A small network was trained on invented records. Each row is its activation on one of them, seen along a few directions.
After each row come some of the record's fields: H, U, K, J, V.
A field that a record lacks is written missing.
Other fields move the rows too, some of them a lot.
Random noise pushes rows far along 8 fixed directions. That doesn't count. These rows show it; they differ only by the noise:
[ 240 -171 -112   17 -219   97  -53   71  146 -321  -43  -21 -831 -306
 -292   46  235  -60  249  159 -300   28  228 -428  358 -174  -32  -29]
[-475 -173   99  101  -26 -201  122    4  292   56 -362 -210  242 -466
  -11  115  100   16  -34  578  -51   18  613 -633   42  504 -492  114]
[-178  331  -71 -313  158 -480  229 -277  -99  237 -169  156 -113 -125
  242 -207 -396 -216  547  262 -182 -339  158  -52  506  129 -348  592]
[-271 -439  202  285  413 -186 -266 -116  202  366   -1  234  599 -156
  236   92 -214  105   48  160  391 -421   78  123  -15  401 -369  -19]
[ 452 -497  142  408  604  541  -34   -3  -85  108  153  446 -837 -607
  314   15  524 -227  288 -144 -144   30 -500  175  482  274  -84 -280]
[ 260 -603  -72  209  259  355 -446   74 -100  -12  312  330 -690 -178
  165  329  543   80  -90 -210  413  -24 -320  110  186  139  334 -338]
[-356 -204 -166  -89 -374   -2   25  -57  -55 -323  -99 -363 -330 -297
   51  332  448  -18    2  226   46  271  484 -635   23  592  109   64]
[  21  225  142    8 -503  101  453   33  135 -477 -265 -264 -237 -277
 -266  -63  -92 -216  337  412 -489  262  396 -564  178  241 -292  115]
[-522 -328 -189 -150  200 -461 -423 -203  -44  328   41   61  284   35
  352  264  -50  192  -15   44  615 -398  262  -15   36  393   38  223]
[ 321  238   94  -97  110  164   55  334  141   65 -301  256 -462   -8
  -54 -286 -419   40  256  -51  -59  -55 -100  171  515 -452  -55  -67]

[  49  230  110   29  102  122  168   47  -97  -76  144  103   31  -39
   77   52   74 -107 -114  -13  -79   27 -248  204   45  239   38  -54] | {H: h1, U: u2, K: k1, J: j1, V: v2}
[  -1  323 -199 -258  178  -94  140   28  -63  260 -360   97 -440 -105
  146 -296 -285   10   95  -97 -229  -34   40  117  480 -379  -35  201] | {H: h4, U: u2, K: k1, J: j1, V: v2}
[-320 -330  250  303  -44 -214  -66   24  411  -34 -201 -247  518 -399
 -116  294  -95  100  -67  410  115 -168  561 -471 -161  463 -541  -20] | {H: h5, U: u2, K: k1, J: j2, V: missing}
[-112 -546  207  600  232   61   57 -234  346 -234  205 -334  384 -793
 -154  142  409 -219  528  -19 -769 -283  294 -274  -15  679 -588 -120] | {H: h1, U: u1, K: k1, J: j2, V: missing}
[-322 -312 -297 -201  115 -260 -354  211  209  283 -348 -236 -103  -19
  135  178  -82  406  -27 -257  243 -216  417  -91  180  -78  308  -72] | {H: h5, U: u4, K: k1, J: j2, V: missing}
[ 530 -561  139  573  329  134 -245  -32  437    3   -1  299 -460 -337
 -440 -182  153  -19  139  121 -563 -379 -128  -18    5 -616 -503 -269] | {H: h4, U: u4, K: k3, J: j1, V: v1}
[-454  340  111 -222 -212  -68   63  415  276  -37 -288 -424  951  338
 -185 -177 -503  335 -134 -339  157  152  329  111 -156 -149  158 -165] | {H: h1, U: u1, K: k1, J: j1, V: v2}
[ 124  398  159 -120 -589   33  270 -123 -240 -304  183  207  262  459
 -215  101   83 -160 -339  479  198  352 -158 -164 -420  149   27  184] | {H: h5, U: u4, K: k1, J: j1, V: v1}
[-178  -10 -147   15  345  -79 -245  278  -64  363  -56  260  -43  263
  204  283   86  239 -591   68  535   71 -251  238 -104  -87  260  -64] | {H: h1, U: u4, K: k1, J: j1, V: v2}
[-418 -157 -174 -226   61 -496 -237 -386 -167  -19  388 -126  316  132
  283  199   64  -30  167 -263  261 -346  105  139    9  374  272  233] | {H: h1, U: u2, K: k1, J: j1, V: v2}
[ -62 -106 -283  -29 -576  104   -1   21   35 -555  289 -367 -440 -189
 -610  394  837   64 -336  166 -390  289  388 -670 -127    4  255  -95] | {H: h4, U: u1, K: k1, J: j1, V: v2}
[-276   50   70  169  452  -73  386 -332 -184  208 -230  -45 -117 -520
  479 -143  288 -440  354   44 -514   28 -113   49  259  628 -288  299] | {H: h5, U: u4, K: k1, J: j1, V: v2}
[ 433 -537  414  391 -386  349  -42 -469  -17 -483  641 -110  479   92
  -39   18 -128 -262  509 -256   81  -53  -72   14 -365  339 -128 -123] | {H: h4, U: u2, K: k3, J: j2, V: missing}
[-318   62   31   85 -200 -440 -149    3  353  -16 -250 -193  722  380
 -250   64 -918  247  177  147   95 -354  485   11 -266 -198 -188  125] | {H: h1, U: u4, K: k1, J: j2, V: missing}
[ 497 -312  416  657   52  276   40  110  531  -77   -8  492  -20 -353
 -635  154   57  -12 -417  823 -184  -85   -1 -375  -96 -351 -705 -326] | {H: h4, U: u2, K: k1, J: j2, V: missing}
[ -37  -89  -78 -147  373   37  -33 -354 -404  287  145   46   91    7
  664 -164   61 -144  217 -321  260   44 -295  369  152  365  112  267] | {H: h4, U: u2, K: k3, J: j1, V: v2}
[-208  357   29 -277 -327 -386  231 -316 -255 -108  239   95  315  178
   60  279 -219 -238   22  424  257 -106   66 -191 -147  449 -141  482] | {H: h1, U: u2, K: k1, J: j2, V: missing}
[  50  393 -108 -115   55  233  335  375   88  -60 -756 -196 -377 -163
    5 -346 -383   77  173 -141 -231  351  165  -51  220 -414  112  -87] | {H: h5, U: u4, K: k1, J: j2, V: missing}
[-170 -239  -25  226  665 -185 -153  225  538  611 -626   73 -254 -634
  -32 -213  129  117 -230  233 -256 -212  366 -234  299 -273 -595  -25] | {H: h5, U: u4, K: k1, J: j1, V: v2}
[   2  417  143  -89 -139 -304  456 -104  -40  -68   89  134 -205 -273
 -238  208  148 -293 -149  876 -220   55   73 -478  132  223 -485  436] | {H: h5, U: u2, K: k1, J: j1, V: v2}
[  34  213  -91 -156 -585 -237   54 -332 -113 -406   88 -247  -18   61
 -219  -26   56 -124  271   85 -315   62  232 -306 -135  -16  -30  339] | {H: h5, U: u2, K: k1, J: j1, V: v1}
[-545  149 -333 -435  -11 -395  -10   22 -209  102  -20 -177 -342  -13
  171  278  296  130 -281  218  213  -50  231 -305  142  255  236  247] | {H: h4, U: u2, K: k3, J: j1, V: v2}
[-104 -222   -7   19  -91  -62 -118   30   70 -306  410 -212  233   24
 -152  399  226   50  159  -70   50 -249  165   -2  -49  320   81  -43] | {H: h4, U: u1, K: k3, J: j2, V: missing}
[ 101  177  -56 -224 -216  429  278  370    3 -182 -392 -380 -739 -315
  103 -235   -2  -82  258 -363 -316  518  119  -70  388 -105  233 -188] | {H: h5, U: u2, K: k2, J: j1, V: v2}
[ 228 -248  -61  139  114   78 -193 -329 -244 -159  606  245 -153  128
  266   56   -5 -113  294 -391   72 -115 -455  402    1  149  281   26] | {H: h1, U: u2, K: k1, J: j1, V: v2}
[ 169 -511  -76  255  238  103 -337  -99  110  118  327  319 -165 -235
 -172  103  809  108 -492  180   51   -4 -228 -278 -216 -225 -151 -290] | {H: h4, U: u2, K: k3, J: j1, V: v1}
[-514  132  -82 -132  -72  110  168  169 -201  -50 -443 -633  325  -57
  417 -111  -13  -13  -16 -405  -51  370  284  -35 -109  504  317  -79] | {H: h5, U: u4, K: k1, J: j1, V: v2}
[ 186  882  142 -416 -171  109  473  133 -636   55  227  499  -63  618
  105  397  173 -229 -723  702  614  511 -599  -44  -91  233  271  255] | {H: h5, U: u4, K: k1, J: j2, V: missing}
[-285 -156 -166 -308   45 -379 -112  -88  -26  202   25  -31 -217 -209
   84  146  379   91 -161  303  218  -44  427 -455  141   -9 -160  217] | {H: h4, U: u2, K: k3, J: j1, V: v1}
[ -79  237  214 -189 -246  131  134  101 -145 -109  -26 -142  334  295
  131  -71 -187  142   44 -182  301  189   -6  186 -160  149  214  -35] | {H: h4, U: u2, K: k3, J: j1, V: v1}
[-353 -133 -291 -263  330  -56 -154  -69 -243  147 -146 -268 -153   -2
  620 -118 -297  113  454 -737  160 -179   26  531  320  337  394   40] | {H: h4, U: u2, K: k3, J: j1, V: v2}
[ 559  -78  -36 -189  -24   96 -226  108   28 -173  196  118 -797  164
  -34 -103 -408   63  611 -526   83 -320 -117  344  547 -575  271  -80] | {H: h4, U: u2, K: k3, J: j2, V: missing}
[-404 -239 -630 -273  -34 -317 -143 -376 -217  -11  -26 -381 -843 -359
  218  249  639 -166  170  -22 -320   -6  301 -337  133  298  272  358] | {H: h5, U: u4, K: k2, J: j1, V: v2}
[ 143 -177  112  201  120  263    8  -37 -274 -101  333  139 -281    6
  183  234  174  -57  -15 -153  184   -3 -463  291   14  297  191 -160] | {H: h4, U: u2, K: k3, J: j1, V: v2}
[ 192   13  275   99  126   77  225 -268 -106  -59  172  -28  199 -160
  161 -301 -279 -267  542 -144 -337  -67 -160  153  214  310 -237  128] | {H: h4, U: u2, K: k1, J: j1, V: v2}
[ 198 -304  344  620 -135  218   51 -234   72 -280  217  -16  575  -68
 -221  110 -102 -161  155   83 -289   13 -176  107 -504  388 -335 -272] | {H: h5, U: u4, K: k1, J: j1, V: v1}
[-105 -116 -131  106 -132 -131  -55 -276  -46  -83   23  -42 -142   14
  -60  182   66  -73  -94  104  -84  -89  136 -100 -146  190   -4  143] | {H: h5, U: u4, K: k1, J: j1, V: v2}
[-341  348 -540 -458   53 -628  -98 -108  -73  319  -67  143 -314  111
 -187   12  275  106 -465  456   -4 -227   88 -367  107 -542  -68  463] | {H: h4, U: u2, K: k3, J: j1, V: v2}
[ 360  169  212 -165  133  449  297   93 -447  -42  257  279 -622 -216
  417  127  459 -223   -7  -70  172  488 -557  156  230  400  245 -112] | {H: h5, U: u2, K: k2, J: j1, V: v1}
[-381   54 -324 -106   69 -106  145 -227   -7  185 -508 -404 -108 -311
  252 -513 -181  -40  396 -364 -519   63  263 -152  220  -68 -190  167] | {H: h4, U: u2, K: k3, J: j1, V: v2}
[ 168   80  176  261  520  -35  230 -190  -81  301   75  328  154 -329
  270 -114 -113 -280  330  139 -157 -267 -326  254  148  267 -387  117] | {H: h5, U: u4, K: k1, J: j2, V: missing}
[ 503  254  357  172  -21  367  -84  393  317   47 -249  262  165  247
 -219 -345 -656  163   63 -269  136  -52 -242  433   97 -655  -54 -309] | {H: h5, U: u2, K: k1, J: j2, V: missing}

Which values does each new row have?
[ 342  266  473  221  157  383  351  469  310   48 -262  277 -130 -144
 -189 -149  -35   -3 -182  397 -111  107 -247  -52  138 -206 -331 -240] | {H: h4, U: u2, K: k3, J: j2, V: missing}
[-344  136 -250 -499   32 -699 -264   -2  135  336  -60   85 -141  169
  -50  193   -1  245 -197  452  479 -451  438 -315  186 -302  -38  463] | {H: h4, U: u2, K: k3, J: j2, V: missing}
[-213  -10  -72   20   63   68   82   47  -64  159 -179    9  -55 -177
  157   33  258  -26 -100  147  124  166  180 -218   46  262    7  -24] | {H: h5, U: u4, K: k1, J: j2, V: missing}
[-289 -426 -172  -52  328 -164 -170 -367 -196  241   19 -152  -33 -303
  574 -158  125  -42  468 -498  -82 -195   95  100  168  320  -56   96] | {H: h4, U: u2, K: k3, J: j1, V: v1}
[ -17   95  -50  -13 -331 -147   32  104  187 -200 -116 -175 -148  198
 -298  114 -211   32   41  173 -129 -144  297 -250  -45 -216  -51   -9] | {H: h4, U: u4, K: k3, J: j2, V: missing}
[ 303  -56  -75  170  291  203 -100  212  354   78 -101   25 -206 -207
 -257 -348   70   70  248 -337 -560 -192 -157   84  295 -671 -210 -259] | {H: h4, U: u1, K: k3, J: j2, V: missing}
[-241  289   42   52  106  148  319  379  219   75 -880 -370  124  -72
   44 -322 -526   86   57 -184 -288  360  162  102  114 -123  -56 -186] | {H: h5, U: u4, K: k1, J: j1, V: v2}
[ 213 -115   -4  133 -396   70   63 -634 -330 -429  540    2 -143  -40
   18  178  211 -403  508  -90 -179  -33 -200  -52 -175  482   85  260] | {H: h5, U: u2, K: k1, J: j2, V: missing}
[-235    6 -261 -381  147 -329 -356 -228 -170  285   19  -99  261  286
  301 -372 -422  152  383 -520  199 -333   33  359  179 -143  275  311] | {H: h4, U: u2, K: k1, J: j1, V: v2}
[ 337   78 -298 -380 -346 -349   67 -597 -191 -385  392 -174 -679    1
 -205 -261  -51 -332  790  -20 -565 -230  165 -250  364 -264   -9  602] | {H: h4, U: u2, K: k3, J: j1, V: v2}
[  15  458   34 -303 -100 -203  121   35 -114  317  108  388  310  422
   85  105 -210  -66 -389  459  583   28 -188   66 -139 -146    9  181] | {H: h5, U: u4, K: k2, J: j2, V: missing}
[-552 -344 -355 -154   19  116 -248  282   -6   45 -427 -377 -456 -372
  294  196  483  214 -150 -212  198  249  506 -393  187  317  314 -168] | {H: h4, U: u2, K: k1, J: j2, V: missing}
[ 586 -392  467  558  371  433  -70  116  298   82  174  511 -120 -150
 -271   -7  197   28 -240  268    7  -60 -364  173 -138 -268 -367 -457] | {H: h4, U: u4, K: k3, J: j1, V: v1}
[ 518  688  311 -143 -389  330  551   27 -250 -326  157  103  -44  243
 -185 -238 -308 -363  127  216 -296  384 -497  123    6 -154  -16  155] | {H: h5, U: u2, K: k2, J: j1, V: v2}
[-433   66  101  202   92 -406  138 -202    6   86  -71 -133  589  -41
   50   60 -153 -176  167  211 -225 -262   93   51  -77  431 -271  216] | {H: h5, U: u4, K: k1, J: j1, V: v2}
[ -68  125   -9 -105   60 -108   81 -175 -189   67  256  167  277  168
  181   91  -72   -2  -98  -16  111 -149 -216  278   -5  203  149  135] | {H: h4, U: u2, K: k1, J: j1, V: v2}
[-270  281  104 -133  697  146  271  468  118  533 -492   27  239 -313
  441 -191   10   74  -16  -74    5  100   -2  237  468  185 -261  -45] | {H: h4, U: u1, K: k3, J: j2, V: missing}
[ -88 -128 -259   18   23  -44 -223 -220  -89  -10    0 -204 -227  -81
   86 -106  -44  -18  431 -423 -286 -192  -71  291  101  -61  223   89] | {H: h5, U: u2, K: k2, J: j1, V: v2}
[-168 -241    1  108   69 -177 -366  -91  101  169   13  -23  564  274
  -44   54 -158  147 -301   34  303 -189   59   74 -326    7  -26    6] | {H: h5, U: u4, K: k1, J: j1, V: v2}
[-257 -268 -249   82   15 -121  -25  -98   65 -165 -171 -354  -22 -262
  104  -75   93   12  159 -212 -163   54  282 -184 -135  239  124   12] | {H: h5, U: u4, K: k1, J: j1, V: v2}
[ 127  297  139  -79 -106  272  122  169 -273 -165  129   78   84  293
   44   53  -62  -44 -277   27  158  246 -349  196  -44   68  263  -98] | {H: h4, U: u2, K: k1, J: j1, V: v2}
